A small network was trained on made-up records. Each row is its average activation on records with the value named, seen along a few directions.
Related values have similar rows: they may be neighbours, one step apart, or belong to one group.
Random noise pushes rows far along 14 fixed directions. That doesn't count. These rows show it; they differ only by the noise:
[ -39  -49   39 -146   49 -219  110 -108  117 -435   11 -444  -12  -46
 -147  145 -270  126   23 -112 -100 -390   67  -93  -50 -282 -277   -4]
[ 614 -138  137 -205 -305 -678 -115  128 -195  228   56  -79 -308 -648
 -175   29  141  250  323   96  343  355   79  393 -121  225   -6 -305]
[-250  342 -143  483   38  243 -364 -292  154   76 -460 -135 -429   -1
  -97  144  -62 -217 -171 -124   54  339   56 -466   29   76  -18   11]
[  68 -235  246 -133 -205  645 -124  184  -94 -312 -236  186    1 -143
 -146  226  293  241  218  180  -22 -142 -374  415   96  -27 -172  102]
[-351  242 -351  200  -47 -357 -113 -152 -385 -366 -242   64 -452 -109
  -40  363 -327  -98  -43   52   -8  704   25 -282 -131   42  -87 -338]
[ 180   -9  300  386   97 -514  356  -12  138  -91  275  299 -154  110
   55  -61   60   25  -27  133  -69  -28   47  172   51  251 -169  106]
[ -52  363 -413  383   61   16 -240  -96  142  117 -134 -137 -180  243
  166 -159 -403 -226 -134  222   96  449  -72 -534 -248   19  -59 -192]
[  26  233  110  -17  -26  317 -145 -214  192  115  -30  374  553  202
  257 -236  632  291 -145   29  375 -542   50   52 -197 -121 -189  -17]
[ 140  188 -227  -33  101   52 -508  -88  235   19  282  -96  651  321
    9 -114  -65   16   61  130 -327   91  369  266 -212 -124   -7   92]
[ -50 -474  259 -238 -102  227  219  217 -152  -15 -201   54 -237 -275
 -193  211  -43  -33  101  -55 -449 -109  -25   70  582  -33   13  106]
[ 244  576 -379 -285 -223  137  265  124  -98 -113 -157  192 -203   -9
  654 -193  -21 -253  130  219  267  412 -307 -221    9  173  -13 -446]
[ 310  329  249  150  -62 -271   81    3  257   30  219 -302 -307 -140
   58   91   50  -64   55  -65   27  321 -153  207    3  184  -39  153]
[ -78 -383  -83 -479 -130  129 -411   57 -160 -161 -511 -562  152 -157
  -50 -271 -195  282 -271 -173  618   59 -311  287   -2 -170  124 -219]
[ -54   70   27   51   56 -170 -370 -147  -25  366  265 -207  310  264
   60 -357   17  124 -133  -69  380  131 -294  121 -359  -21  357   40]
[ -90  224  133  -34   65 -132 -244 -144  102 -286  424  345  773  319
  101  129  436  230  -62   71 -446    5  405  655   12  -89 -165  241]
[-468  152  -51  150  -16 -237 -260 -370   52 -442 -366 -392  -94  331
  109 -383  -86  179 -213   74  325 -284 -353 -395   89 -206  -78  -92]


Values of K:
k6: [ 168  425 -141  525   41  547  253  113  247 -256  -17   82 -415   -4
   53  293  -95 -171   55  267   10  229 -176 -200 -390  152 -354  137]
k10: [-416 -415 -118 -147   87 -225 -112  102 -331 -125 -391  182  357   42
  111 -344   37  267 -645  -39  368   97  174  132  158 -109  101 -169]
k8: [ 340  -91   14  266   72 -113  434  262   97  -68  116  -29 -270 -199
  -78   90 -219  -82    7  118  287  -28  -34   21 -391  207 -194   10]
k1: [  80  337  401 -167 -258 -160  243 -132  135  378   75 -145 -279 -282
  169  -67  572  -24   71 -302   38 -232 -102  -54  479   48  102  135]
k7: [  12  -55  -48    1   45    0   82  -89  103  234    4  160   -8  -15
   41 -231  142  -56   37   68   -8 -378  146 -382  119  -27   48 -112]
k5: [ -18  471  -66   -3  -20  -26   92 -199  106 -201 -192  112 -143  102
  275  -71  459 -146   82 -154  152  -81  103  -30  123  234   89   20]
k2: [ 324  -27 -343   10   52  728 -157  460  -23  289  527  489  589   29
  -22  355  -59   73   57  404  -55  438   33  289 -784 -160 -183 -132]
k11: [ 554  616  -57 -175  -86 -218  229  -48  610  125 -133 -519 -340 -328
  444 -258  162 -381  -94 -261  210   46  289  -88  374  247 -120 -105]
k3: [  88 -297   10 -186 -148 -579 -103   86 -328 -258   89   36 -127 -190
 -262  167   10  211  369  217 -224  156  162  265   -9   15  -37  -70]
k4: [  49   56 -138 -591 -148  223   37  188 -106  -57  -77 -194  269 -108
  166   52  -52  -70   53 -216  124  150  -33  339  212   77  179 -102]
k9: [ 274  386  -32  150 -116   54 -202 -123  464  161 -363  -35   68 -115
  162  -66  422  184 -191  126  369 -179  438 -278  -91 -126 -532  -52]
k12: [ 231   10 -135   72  -83 -638 -549 -187  135  226  -16 -268  140  -95
 -167 -334   25  197  161  124  316   62  232   81  -83   66   18 -134]
The values of K form 4 separate groups.
List the group mates of k3, in the order listed.
> k5, k9
List the group mates of k11, in the order listed.
> k7, k2
List the group mates of k10, in the order listed.
> k6, k8

Values of M:
m1: [ 444  -66 -173  256 -343  -73 -405  235  301  206 -377  279 -213 -505
 -246  371  172  167   92  565 -293  437  689   -8  173   55 -849 -302]
m10: [-308  196  -35  339   31  385 -319   94  155  270  -21 -206    0   96
   28  155   27  -89 -359   92 -101  535 -198 -219   12 -147  -23  272]
m7: [-272 -349  -92 -380  102  137 -314  -78 -319  381  315 -203  295  149
 -310 -206  -65  -14  257 -151 -343 -436  -42 -193 -194 -326  656   81]
m8: [   7  251  324  272 -210   11  -57  127   22  453  150  149 -146 -167
  127  221  404  180 -278  168   15  620 -145  130  -11   75 -143  168]
m2: [ 833  -82   88 -109  -50  571   53  416  376  133  160 -266 -177 -514
 -384  661 -288 -208  388  -76 -660  361  506  525  -24   90 -282  289]
m4: [-246  -25   93 -322  -51 -487  409  226 -412 -137  350 -278   16  -12
  116  190 -298    5  -82 -139 -207  301 -326  116   69  -88  197   59]
m11: [ 428  -54   87  152   35 -415  -11  -54  -48   53  474 -170 -128 -331
 -459  538 -249   64  378 -113  -37   85  139  266 -553   82 -117  -88]
m5: [-423  259  232   -7   81  387 -333 -370  244  -61 -302 -296  107  -67
 -236  182  427   23 -175 -506   48 -410  180 -174  158 -202  151  340]
m9: [-256 -356  -82 -311  -64  489 -224   77  -34  -11 -207  -30  359    6
  -20  -27 -112   40  -61  156 -530 -234   88  -95  551 -375 -139   29]
m6: [  99 -215 -495   20  168 -833  -27 -149 -363  161   93  344  -18 -104
 -237  175 -418  -21  203  -34  -37  198  732 -336 -398   25  -31 -508]
m3: [ -71  119 -664 -388  -63  -41 -518 -129  -75  -44 -430 -359  124 -142
  101 -351 -250 -127  -12    1  196  333  360 -209   70  -99  217 -379]
The values of M form a line.
Going along M from m6 by way of its neighbour m1, in what order are m7, m11, m9, m3 met?
> m11, m9, m3, m7
Name the neighbours of m5, in listed order.
> m10, m4

Values of H:
h4: [ 341 -171   49  216  176 -246  222  105  361   62   67 -669 -638 -479
 -473  340 -563 -133   71 -142 -146  -82  266 -424 -217 -115 -296  142]
h1: [ -59  326  -98  171   12 -201 -265 -156  155  250 -162 -228   14 -472
 -130  416  150  236 -460 -216  260  319  558 -343 -257 -239 -369 -123]
h5: [  75  -97 -123  443   47  554 -510  101  315 -240   38  207  352  354
 -134  126  -30  109   73  527 -303  148 -119  320 -170  -67 -448  137]
h2: [-509   78  119  129  -23 -643  278  -80    1  643  357 -375  -72  199
  309 -326 -322   10 -643    9  -28  225 -308 -676  145 -377   64  -94]
h10: [-591   57 -387  -61  230 -542 -193 -256 -103 -561  210 -266  374  580
    0  -66 -541  -53 -122   26 -357  -52  138 -238  -11 -299   41 -156]
h6: [  80 -243  105  556  170  279  856  220  369 -231  -97  630 -392  203
   39  -71 -143 -285  159  529 -607 -713  147 -710  452   22 -506  146]
h7: [  52 -188    4  -53   29 -268 -177 -263  -77   61  -99  116   27    8
 -302    0   47  -33  311 -206 -198 -290  556   70  175  115  187  -21]
h9: [-171 -526  456  605  101 -427   30  152  -20  383  378   92  148   98
 -169 -121 -127  328 -515  275  -86  157 -144  302   78  112 -154  334]
h11: [  15  288 -436  -16  130   26 -558 -236   46  249   20 -107  282  271
  -17  -63 -181 -201  121 -124 -168  341  456  -81 -234   67  289  -16]
h3: [-168  317 -210 -318 -288 -100   99 -179 -315 -124 -605  503   -6 -179
  365  -99  553  177   18   29  314 -367  190 -504  157 -145 -269 -459]
h8: [  72 -535 -237  198   46 -263  264  174 -139   27 -385  676  -91   60
  122 -518  -67   38 -196  523  275 -270  308 -362   45  147 -216 -432]
The values of H form a line.
Name the neighbours of h6, in listed order.
> h4, h1
Name the neighbours of h10, in listed order.
> h5, h7
Name the neighbours of h9, in listed order.
> h2
